Each row below holds a small network's activations on one record, seen along a few directions.
Each row is followed by the record's values for the fields KASIT, LADIF, DEM, RER, NONEN.
A field that a record lacks is written missing.
The largest differences between rows may come from other fields.
In the rows, 500 means zero.
Random noise pushes rows far along 3 fixed directions. That doesn't count. These rows show it; they differ only by the noise:
[544 483 420 522 488 579 516 472 526 517 503 548 615 524 692 617 457 416
 498]
[518 514 396 505 627 566 519 491 542 319 384 568 390 605 585 612 348 446
 512]
[543 489 404 532 499 561 535 486 507 533 493 569 612 544 699 605 462 385
 477]
[511 562 438 477 665 541 434 441 572 264 411 448 288 541 406 576 332 585
 586]
[521 594 337 568 637 399 560 521 411 561 444 577 448 621 520 474 469 336
 424]

[515 503 438 603 422 271 607 503 411 967 650 570 675 440 580 309 745 289
 326]	KASIT is kotas, LADIF is gif, DEM is bemo, RER is nef, NONEN is fos
[535 607 465 498 613 388 499 518 465 581 492 464 491 484 253 350 548 430
 533]	KASIT is kotas, LADIF is missing, DEM is missing, RER is nef, NONEN is missing
[486 591 363 567 581 374 529 529 346 634 574 460 396 571 421 302 583 405
 484]	KASIT is missing, LADIF is zozas, DEM is bemo, RER is tik, NONEN is fos
[602 486 495 501 465 436 459 560 411 706 629 470 627 389 458 384 617 479
 492]	KASIT is missing, LADIF is missing, DEM is missing, RER is nef, NONEN is missing
[471 436 510 491 298 392 442 440 535 766 597 412 664 319 581 576 560 584
 447]	KASIT is kotas, LADIF is missing, DEM is missing, RER is nef, NONEN is missing
[485 427 544 612 253 543 444 480 584 702 574 569 714 389 796 593 483 549
 419]	KASIT is missing, LADIF is fonan, DEM is bemo, RER is tik, NONEN is fos
[561 314 603 397 401 795 489 459 536 381 536 615 722 535 754 641 401 485
 536]	KASIT is missing, LADIF is missing, DEM is missing, RER is tik, NONEN is missing
[649 438 548 576 614 561 747 512 291 506 392 667 558 635 430 331 575 223
 407]	KASIT is kotas, LADIF is pul, DEM is vof, RER is tik, NONEN is buko
[569 603 535 449 370 571 344 354 532 615 823 273 792 365 354 462 627 660
 624]	KASIT is missing, LADIF is missing, DEM is missing, RER is tik, NONEN is missing
[482 549 522 448 617 549 550 494 489 321 517 493 550 688 438 429 556 485
 510]	KASIT is lige, LADIF is gif, DEM is vof, RER is tik, NONEN is buko
[473 548 525 423 625 519 429 490 593 236 313 427 145 523 299 472 366 649
 572]	KASIT is kotas, LADIF is kiga, DEM is bemo, RER is nef, NONEN is fos
[500 556 479 444 581 711 415 539 492 366 550 515 582 534 495 543 600 469
 533]	KASIT is missing, LADIF is doso, DEM is vuv, RER is nef, NONEN is buko
[476 447 557 483 450 455 522 506 378 700 582 487 580 391 382 295 672 454
 406]	KASIT is kotas, LADIF is doso, DEM is vof, RER is nef, NONEN is fos
[461 469 377 623 415 517 570 556 502 524 384 718 557 613 751 586 509 451
 336]	KASIT is kotas, LADIF is fonan, DEM is vof, RER is tik, NONEN is fos
[499 562 458 466 778 578 603 607 426 320 304 641 247 718 444 436 349 391
 435]	KASIT is missing, LADIF is doso, DEM is bemo, RER is tik, NONEN is fos
[526 384 504 474 503 546 671 573 492 266 318 652 311 624 666 563 352 501
 507]	KASIT is kotas, LADIF is toka, DEM is bemo, RER is tik, NONEN is fos
[493 373 612 477 542 492 529 427 522 412 445 422 496 465 416 313 538 519
 541]	KASIT is kotas, LADIF is gif, DEM is bemo, RER is nef, NONEN is fos
[504 371 551 472 336 617 417 519 668 548 549 431 590 435 643 623 553 584
 595]	KASIT is kotas, LADIF is gif, DEM is bemo, RER is nef, NONEN is fos
[534 458 493 386 644 701 508 473 541  63 384 564 390 683 470 535 311 532
 530]	KASIT is missing, LADIF is missing, DEM is missing, RER is tik, NONEN is missing
[412 573 530 396 567 572 442 434 517 343 505 413 530 501 440 625 531 606
 530]	KASIT is kotas, LADIF is doso, DEM is vuv, RER is nef, NONEN is buko
[397 754 384 528 770 242 470 521 489 398 417 423 253 681 267 467 510 484
 455]	KASIT is kotas, LADIF is gif, DEM is vof, RER is nef, NONEN is buko
[564 521 521 479 623 641 429 490 535 319 484 487 512 673 404 416 564 457
 509]	KASIT is missing, LADIF is gif, DEM is vof, RER is tik, NONEN is fos
[512 557 446 518 626 477 542 522 548 468 503 565 459 601 561 456 505 339
 480]	KASIT is missing, LADIF is gif, DEM is bemo, RER is nef, NONEN is fos
[507 502 513 578 526 387 576 566 469 489 464 514 238 542 405 600 390 549
 476]	KASIT is kotas, LADIF is pul, DEM is bemo, RER is tik, NONEN is fos
[516 419 467 532 596 443 537 505 508 428 380 577 350 461 538 505 371 485
 436]	KASIT is missing, LADIF is missing, DEM is missing, RER is nef, NONEN is missing
[535 311 629 451 298 865 580 442 603 546 632 524 905 431 789 629 516 550
 567]	KASIT is kotas, LADIF is doso, DEM is bemo, RER is tik, NONEN is fos
[513 553 521 533 364 444 446 497 435 631 694 507 642 520 484 406 655 425
 510]	KASIT is missing, LADIF is gif, DEM is bemo, RER is tik, NONEN is fos
[523 439 505 487 414 447 553 430 432 595 485 515 599 400 528 443 537 439
 463]	KASIT is kotas, LADIF is missing, DEM is missing, RER is nef, NONEN is missing
[536 382 535 452 415 799 502 557 433 569 588 608 959 565 782 526 700 271
 408]	KASIT is missing, LADIF is doso, DEM is vuv, RER is nef, NONEN is buko
[545 318 680 490 428 615 522 445 492 575 506 440 552 265 379 314 557 533
 540]	KASIT is kotas, LADIF is doso, DEM is bemo, RER is nef, NONEN is fos
[356 697 427 554 427 325 372 419 592 701 597 300 550 425 489 583 522 682
 531]	KASIT is kotas, LADIF is fonan, DEM is bemo, RER is tik, NONEN is fos
[472 501 474 520 258 503 591 531 549 666 619 524 723 377 748 652 539 506
 469]	KASIT is kotas, LADIF is doso, DEM is bemo, RER is tik, NONEN is fos
[449 628 461 588 428 465 394 502 408 806 681 569 714 513 683 597 575 493
 512]	KASIT is missing, LADIF is fonan, DEM is vof, RER is tik, NONEN is buko
[513 468 481 441 625 523 475 476 528 249 449 489 351 496 440 497 373 560
 538]	KASIT is missing, LADIF is missing, DEM is missing, RER is nef, NONEN is missing
[446 453 464 467 428 442 547 507 436 631 528 563 665 532 637 539 525 381
 453]	KASIT is kotas, LADIF is missing, DEM is missing, RER is nef, NONEN is missing
[525 635 440 503 631 603 433 386 376 517 678 418 827 765 451 401 740 380
 524]	KASIT is missing, LADIF is gif, DEM is vuv, RER is tik, NONEN is buko
[456 718 399 570 503 291 428 492 410 852 657 410 581 432 498 407 614 522
 521]	KASIT is missing, LADIF is fonan, DEM is bemo, RER is nef, NONEN is fos
[522 412 460 517 203 489 434 505 520 849 726 454 770 310 710 672 618 607
 513]	KASIT is kotas, LADIF is missing, DEM is missing, RER is tik, NONEN is missing
[550 400 643 449 334 679 385 490 580 533 626 319 679 268 497 510 645 671
 672]	KASIT is kotas, LADIF is zozas, DEM is vof, RER is nef, NONEN is fos
[376 566 433 469 397 516 373 497 672 406 511 470 508 535 652 848 369 539
 571]	KASIT is kotas, LADIF is missing, DEM is missing, RER is nef, NONEN is missing
[349 712 365 554 410 489 214 472 690 384 534 336 389 521 495 788 437 780
 655]	KASIT is kotas, LADIF is fonan, DEM is vof, RER is tik, NONEN is fos
[589 450 637 501 558 437 663 455 453 544 503 457 443 395 273 292 524 486
 435]	KASIT is kotas, LADIF is pul, DEM is bemo, RER is tik, NONEN is fos
[494 612 417 583 419 320 454 486 485 837 676 456 610 429 434 504 600 489
 468]	KASIT is kotas, LADIF is missing, DEM is missing, RER is tik, NONEN is missing
[429 429 457 490 411 408 533 542 517 606 525 494 642 481 636 544 502 452
 408]	KASIT is kotas, LADIF is missing, DEM is missing, RER is nef, NONEN is missing
[494 418 564 465 380 420 570 519 492 725 584 566 574 449 561 389 627 441
 374]	KASIT is kotas, LADIF is gif, DEM is bemo, RER is nef, NONEN is fos
[563 365 529 436 406 746 534 494 541 362 529 583 784 577 750 589 459 449
 477]	KASIT is missing, LADIF is missing, DEM is missing, RER is tik, NONEN is missing
[560 371 631 419 391 562 409 433 640 368 528 393 409 188 362 512 445 783
 648]	KASIT is kotas, LADIF is missing, DEM is missing, RER is nef, NONEN is missing

Here are new rows. What are their fields?
[445 352 431 435 526 542 632 634 450 379 290 803 422 700 770 648 339 313
 375]	KASIT is kotas, LADIF is missing, DEM is missing, RER is nef, NONEN is missing
[553 432 450 645 486 285 634 561 288 942 595 589 738 538 654 223 748 184
 290]	KASIT is missing, LADIF is gif, DEM is bemo, RER is nef, NONEN is fos
[485 346 534 516 587 476 635 521 530 293 298 525 229 539 422 418 400 398
 369]	KASIT is kotas, LADIF is pul, DEM is bemo, RER is nef, NONEN is fos
[476 450 502 495 539 660 519 494 488 317 545 453 524 494 444 459 533 523
 590]	KASIT is kotas, LADIF is doso, DEM is vof, RER is tik, NONEN is fos
[599 523 585 475 497 548 520 421 398 592 613 506 710 561 460 367 668 483
 452]	KASIT is missing, LADIF is gif, DEM is vof, RER is tik, NONEN is buko
[500 524 547 442 499 516 344 486 504 270 562 420 377 483 327 531 392 680
 635]	KASIT is missing, LADIF is missing, DEM is missing, RER is tik, NONEN is missing
[561 504 555 486 491 467 426 400 476 618 570 393 572 389 371 407 531 575
 489]	KASIT is missing, LADIF is missing, DEM is missing, RER is tik, NONEN is missing
[402 611 344 523 573 392 400 514 606 422 430 448 264 568 509 761 330 561
 563]	KASIT is kotas, LADIF is missing, DEM is missing, RER is nef, NONEN is missing
[490 492 505 529 322 528 478 511 444 732 744 394 830 398 586 383 688 454
 471]	KASIT is missing, LADIF is doso, DEM is bemo, RER is tik, NONEN is fos
[522 558 468 513 513 570 452 468 505 498 567 402 507 554 481 442 517 493
 526]	KASIT is missing, LADIF is zozas, DEM is bemo, RER is tik, NONEN is fos
[538 324 565 489 559 583 671 478 515 373 338 590 271 562 497 514 373 452
 396]	KASIT is kotas, LADIF is pul, DEM is bemo, RER is tik, NONEN is fos
[450 626 341 561 600 272 544 576 451 701 491 534 402 532 407 460 499 383
 418]	KASIT is kotas, LADIF is missing, DEM is missing, RER is nef, NONEN is missing
[501 538 499 455 617 357 451 477 443 452 519 403 302 456 130 323 483 666
 528]	KASIT is kotas, LADIF is missing, DEM is missing, RER is tik, NONEN is missing
[578 325 744 415 259 758 451 361 675 532 666 463 798 321 638 562 563 589
 607]	KASIT is kotas, LADIF is gif, DEM is bemo, RER is tik, NONEN is fos
[601 484 379 656 424 328 601 611 340 918 576 641 734 485 637 386 663 263
 279]	KASIT is missing, LADIF is missing, DEM is missing, RER is tik, NONEN is missing
[497 446 554 400 566 757 507 377 548  91 424 515 537 611 480 573 323 520
 681]	KASIT is kotas, LADIF is missing, DEM is missing, RER is tik, NONEN is missing
[555 458 524 428 554 653 397 451 633 265 421 447 375 431 504 642 348 643
 631]	KASIT is missing, LADIF is missing, DEM is missing, RER is nef, NONEN is missing
[598 333 688 424 399 592 544 447 472 514 590 387 614 333 486 326 600 464
 468]	KASIT is missing, LADIF is pul, DEM is bemo, RER is nef, NONEN is fos
[548 323 627 425 363 625 394 442 583 526 489 388 601 333 518 598 477 692
 580]	KASIT is kotas, LADIF is missing, DEM is missing, RER is nef, NONEN is missing
[424 676 340 603 433 316 550 626 401 653 496 673 503 589 677 497 506 392
 394]	KASIT is missing, LADIF is fonan, DEM is bemo, RER is tik, NONEN is fos
[466 466 558 377 414 627 383 444 599 374 545 378 601 459 502 652 441 640
 684]	KASIT is kotas, LADIF is missing, DEM is missing, RER is nef, NONEN is missing
[540 411 443 445 532 705 618 618 546 327 310 748 523 715 677 639 362 322
 442]	KASIT is kotas, LADIF is missing, DEM is missing, RER is tik, NONEN is missing
[537 466 548 472 652 493 550 500 489 305 286 503 371 489 280 346 418 503
 552]	KASIT is kotas, LADIF is missing, DEM is missing, RER is nef, NONEN is missing
